A small network was shown many inputs. Here are its activations along a few directions, one row for each input.
Each table varies a few parts of the input and shows all the possible inputs, shuffled.
Descriptions start from the smaller parts, as in this example, which fits no table here: one of 5 places around a ring, together with either a single point or one of 11 places along a line or (one of 3 separate values, together with one of 6 places along a line).
Shared parts are said once, and a part with two or three values counts as separate values.
In the rows, 128 means zero.

A family of inputs:
row 1: [157 131  29  84 133 115  91  90 105 127 130 182]
row 2: [174  94  62 123  98 109 116 144 130 148 154 127]
row 3: [ 95 149 210 148 156 131 136 140 139 127 112  95]
row 4: [ 98 144 181 104 157 124 149  89 134  92 116  99]
row 5: [ 83 158 210 142 152 153 130 138 127 120 122 108]
row 6: [149 104  66 112  87 145 112 145 119 154 137 157]
row 7: [173 108  69 148  96 103 130 157 130 160 154 132]
row 8: [ 80 146 193 136 160 157 137 115 119 105 109 118]
row 9: [180 109  83 164  89 119 119 165 133 170 143 128]
row 10: [ 89 136 201 149 153 109 141 130 145 129 117  91]
row 11: [ 77 152 181 118 150 145 140 101 120  95 107 107]
row 12: [176 110  60 103 104 127 123 134 124 148 145 141]
row 13: [ 76 147 172 121 159 139 150  89 129  87 118 116]
row 14: [170 112  97 147  85 152 113 170 124 174 132 162]
row 15: [ 97 139 189 116 163  96 153 107 142  98 131 102]
row 16: [163 108  56 106 102 135 118 133 114 147 141 149]
row 17: [ 90 137 189 142 161  95 160 119 144 115 125  96]
row 18: [ 89 159 149 107 171 113 122  42 113  51 100 152]
row 19: [165 113  77 127  98 153 115 172 126 154 129 167]
row 20: [179 106  85 163  87 141 105 182 143 159 136 129]
Question: Describe the family of inputs behind these rows.
Answer: one of 2 separate values, together with either a single point or one of 9 places around a ring
Question: The inputs of row 5 and row 14 match in every part but the choice among 2 separate values. If row 17 is changed in the same way as row 5 into row 14, which row does it become?
Answer: row 7
Question: Change only the choice among 2 separate values in row 8. List by row number the other rows that result.
Answer: row 19

A family of inputs:
row 21: [106 187 187 164 192  72 113 108 130 109  83 115]
row 22: [ 97 176 204 145 179 126 117 141 124 118  76 118]
row 23: [ 76 135 171 112 185  67 164  63 147  95 155  82]
row 24: [134 147 137 153 115 181  92 180 106 162 105 167]
row 25: [166  87  29  85  97 136 111 112 122 138 143 154]
row 26: [140  95 152 172  81 165 142 197 143 164 145  95]
row 27: [ 98  97 113 100 101 176 148 134 116 148 166 126]
row 28: [219  92  69 174  84  89 136 184 156 177 166 101]
row 29: [196  90  85 168  80 122 135 195 158 184 159 101]
row 30: [ 81 123 162  81 129 186 131  92 106  88 124 126]
row 31: [189 135  70 153 112 135  89 176 127 186 118 172]
row 32: [110 133 211 183 153  60 159 122 165 119 122  51]
row 33: [182 128  40 124  93 127 100 132 121 144 123 195]
row 34: [152  91  45  96  97 124 139 140 134 171 175 132]
row 35: [ 93 169 167 116 122 173 117 121 107  94  97 161]
row 36: [114  98  93  89  99 190 118 104 102 114 134 147]
row 37: [100 115 220 160 110 157 150 186 143 142 129  80]
row 38: [ 98 121 227 165 145 113 163 155 160 126 112  58]
row 39: [186  86  15  92 105  99 110 106 118 131 150 156]
row 40: [ 90 175 173 123 162 129 128  90 122  73  86 138]
row 41: [ 90 136 153 104 185  83 138  36 135  55 125 101]
row 42: [211 133  56 161 119 101  91 168 122 181 124 173]
row 43: [201 129  30 131 102  90 100 127 118 140 131 198]
row 44: [101 170 196 140 139 171 104 168 110 135  91 144]
row 45: [ 79 131 168  88 171 140 141  66 125  73 112 104]
row 46: [127 143 103 128  93 180 104 128 101 117 111 187]
row 47: [ 64 127 191  97 175 123 170  95 138 109 144  86]
row 48: [ 66 119 183  92 133 167 161 121 122 124 154 106]
row 49: [174  90  31 105 105  86 141 133 131 163 183 131]
row 50: [102 184 157 140 176  71 126  61 133  61  97 135]
Question: Describe the family of inputs behind these rows.
Answer: one of 5 places around a ring, together with one of 6 places along a line
Question: The inputs of row 40 and row 50 match in every part but the place on the line of 6. If row 45 is changed in the same way as row 40 into row 50, which row does it become?
Answer: row 41
Question: Change only the place on the line of 6 in row 31. List by row number the other rows that result.
Answer: row 21, row 22, row 24, row 42, row 44
Question: Change only the place on the ring of 5 in row 42. List by row number the other rows that result.
Answer: row 28, row 39, row 43, row 49

A family of inputs:
row 51: [177 102  22 102 107 111 113 113 119 145 149 175]
row 52: [125 144 149 137 125 103 132 125 142 116 122 106]
row 53: [119 148 156 132 149 110 139 122 134 115 123 123]
row 54: [107 135 139 116 139 152 120 114 114 113 119 128]
row 55: [116 127 142 118 124 148 127 117 128 121 131 126]
row 56: [109 153 149 128 148 125 126 108 125 106 113 126]
row 57: [124 116 142 132 125 126 144 137 136 136 141 118]
row 58: [ 99 141 143 122 148 136 124 111 112 110 114 132]
row 59: [185 108  86 161  88 147 112 192 130 182 132 153]
row 60: [125 114 140 119 128 135 132 139 128 130 127 113]
row 61: [122 120 140 139 128 114 141 130 140 133 134 108]
Question: Describe the family of inputs behind these rows.
Answer: either one of 2 separate values or one of 9 places around a ring

A family of inputs:
row 62: [130 144  65  92  91 202 115 161 102 148 149 196]
row 63: [101 134 189 147 173  91 167 127 175 145 152  77]
row 64: [115 173 215 150 183 132 116 141 135 135  78 109]
row 65: [156 133  35  89 134 142  82 126 109 142  97 209]
row 66: [114 123 123 101 128  87 165  73 132  80 151 113]
row 67: [190 137  63 157 120  86 117 176 126 176 148 153]
row 68: [105 146 205 164  86 158 143 176 139 139 116 125]
row 69: [156 142  21  96 126  86 104 103 116 154 132 192]
row 70: [106 133 118 123  84 209 118 113 112  98 132 171]
row 71: [181 133 124 174 112 148 100 153 133 131  85 129]
row 72: [155  85  41  64 111 155 128 134 110 160 159 142]
row 73: [172 133  99 185 117  94 124 138 140 125 124 117]
row 74: [ 83 173 160 106 195  84 108  61 117  87 124 122]
row 75: [184  92  76 146 112  90 139 174 138 196 183 135]
row 76: [ 53 159 229 156 139 162 149 174 128 163  99 112]
row 77: [175  66  88 131  95 132 110 206 121 202 161 106]
row 78: [114 154 122 116 138  70 120  69 116  69 116 140]
row 79: [ 79 109 200 129 157 132 154 157 157 155 117  51]
row 80: [139 133  65 125 121  94 102  63 122  97 118 157]
row 81: [117  88 166 141 107 119 152 172 156 129 120  61]
row 82: [ 68 114 176  76 185 156 153  84 115 105 139  83]
row 83: [122 144 147 104 142 129 101  84 115  66  84 165]
row 84: [157 133 114 148  74 172 103 230 110 196 146 148]
row 85: [156 113  27  80 115  98 144 105 121 166 170 161]
row 86: [139 106  71 110 110 108 145  67 134 108 157 130]
row 87: [140 125  87 116 127 148  82  79 114  93  85 180]
row 88: [104  99 137  80 123 140 158 101 121  74 129  91]
row 89: [156  68 124 155  92 146 126 160 145 156 140  74]
row 90: [205 133  88 149 121 139  90 189 119 183 112 168]
row 91: [146 150 153 173 133  72 142 139 148 105 120 112]
row 92: [134 108 157 160 123  78 168 139 173 126 154  96]
row 93: [ 83 161 182  99 204 140  92  77 107  90  88 146]
row 94: [ 77 148 173 115 104 180 148 113 100  80 123 157]
row 95: [ 27 155 206 111 165 183 145 109  85 108 122 146]
row 96: [ 83 142 163  89 185 102 154  64 137  99 159  98]
row 97: [132  82  84  91 105 163 134  95 124 102 139 107]
row 98: [164  89 108 174 106 101 147 134 157 146 165 102]
row 99: [136 132 156 175  69 185 117 175 128 153 127 124]
row 100: [110 175 185 162 183  83 136 127 149 124 121  94]
row 101: [156 152 178 159 129 125 124 153 136 109  79 121]
Question: Describe the family of inputs behind these rows.
Answer: one of 2 separate values, together with one of 4 places along a line, together with one of 5 places around a ring
Question: The inputs of row 96 and row 85 match in every part but the place on the line of 4. If row 63 is changed in the same way as row 96 into row 85, which row does it become?
Answer: row 75
Question: The inputs of row 81 and row 89 match in every part but the place on the line of 4. If row 83 is changed in the same way as row 81 into row 89, which row does it become?
Answer: row 87
Question: Change only the choice among 2 separate values in row 83. List by row number the other rows that result.
Answer: row 101
Question: Change only the place on the ring of 5 in row 65. List by row number the other rows that result.
Answer: row 62, row 69, row 72, row 85

A family of inputs:
row 102: [124 118  37  83  97 141  92  24  84  54 111 195]
row 103: [113 164 215 200 141 133 117 160 140 148  91 118]
row 104: [ 62  78 139  37 175 141 167  33 121  82 148 102]
row 105: [212 134  40 116 124 113  89 132 118 131 118 193]
row 106: [108 189 215 170 162 116 124 127 112 101  90 143]
row 107: [178 140  23  89 131  98  87  88 107  91  95 191]
row 108: [180 118  36 125  89 151 109 178 126 205 149 166]
row 109: [121 135 216 170  80 201 152 213 170 155 118  92]
row 110: [ 52 194 212 108 163 136 123  96  90  81  93 137]
row 111: [ 79 120 136  70 172  66 154  61 131  90 138 112]
row 112: [ 26 136 202  68 174 213 115  80  88  63 108 120]
row 113: [150 107 126 169 141  86 158 151 170 155 153  52]
row 114: [163  81 151 154  70 126 171 184 153 162 173  49]
row 115: [148 109 140 174 140  59 133 127 160 149 155  71]
row 116: [114 144 202 185 138 156 132 198 144 158  76 104]
row 117: [150  84  39 115  43 191 143 192 112 180 197 180]
row 118: [137 123 142 141 158  40 147  99 144 102 146 107]
row 119: [187 130  32 130 108 136  90 158 135 195 146 173]
Question: Describe the family of inputs behind these rows.
Answer: one of 3 separate values, together with one of 6 places along a line
Question: The inputs of row 104 and row 118 match in every part but the place on the line of 6. If row 112 is changed in the same way as row 104 into row 118, which row does it become?
Answer: row 106
Question: Change only the choice among 3 separate values in row 107. List by row number the other rows that result.
Answer: row 110, row 111
Question: Change only the choice among 3 separate values in row 116. List by row number the other rows that result.
Answer: row 108, row 113
